Here are a small network's activations along a few directions, averaged over the inputs that share one value of a field.
Related values have similar rows: they may be neighbours, one step apart, or belong to one group.
In the rows, zero is written as 500.
Random noise pushes rows far along 2 fixed directions. That doesn't count. These rows show it; they differ only by the noise:
[450 663 505 336 629 461 452 522 414 471 466 409 457]
[539 506 395 448 514 515 443 516 441 472 503 436 473]
[544 496 388 454 503 521 441 515 445 472 507 437 474]
[491 564 442 372 447 559 420 489 478 465 522 416 467]


NUNUD, 9 values:
diviv: [485 629 591 620 712 458 590 408 441 552 596 591 564]
labu: [375 707 504 258 141 612 477 357 622 520 577 381 406]
lan: [583 354 524 611 340 448 480 564 447 475 518 568 597]
bubi: [406 323 639 519 375 471 617 458 555 477 439 481 559]
ros: [378 594 617 565 503 526 480 437 638 502 565 611 514]
vupuv: [357 573 635 366 372 680 487 531 727 574 648 597 479]
masav: [636 335 501 584 515 513 512 446 498 574 463 460 352]
mozi: [598 327 268 701 641 504 494 612 319 487 443 538 542]
pugu: [464 706 700 386 745 288 559 586 540 441 265 504 586]
NUNUD is arranged as 3 separate groups.
Question: List the group mates of diviv, in the order listed.
Answer: ros, vupuv
Question: List the group mates of mozi, in the order listed.
Answer: labu, masav

DEMUV, 9 values:
mafis: [395 460 540 615 371 559 491 392 673 533 673 550 484]
sul: [308 640 649 373 469 689 388 501 568 480 650 608 693]
kotid: [596 113 567 643 267 548 587 506 503 523 445 475 548]
veno: [526 769 622 480 681 467 663 410 390 666 561 556 387]
tup: [610 525 419 536 491 496 381 371 413 435 458 429 519]
gakor: [604 384 570 533 290 527 552 487 741 440 396 521 557]
guvim: [612 416 433 631 624 226 563 655 432 509 381 554 521]
vato: [381 620 437 290 471 547 344 568 469 461 527 389 334]
danu: [358 632 333 186 335 734 406 468 530 420 554 358 451]
DEMUV is arranged as 3 separate groups.
Question: List the group mates of vato, in the order listed.
Answer: tup, danu
Question: List the group mates of mafis, in the order listed.
Answer: sul, veno
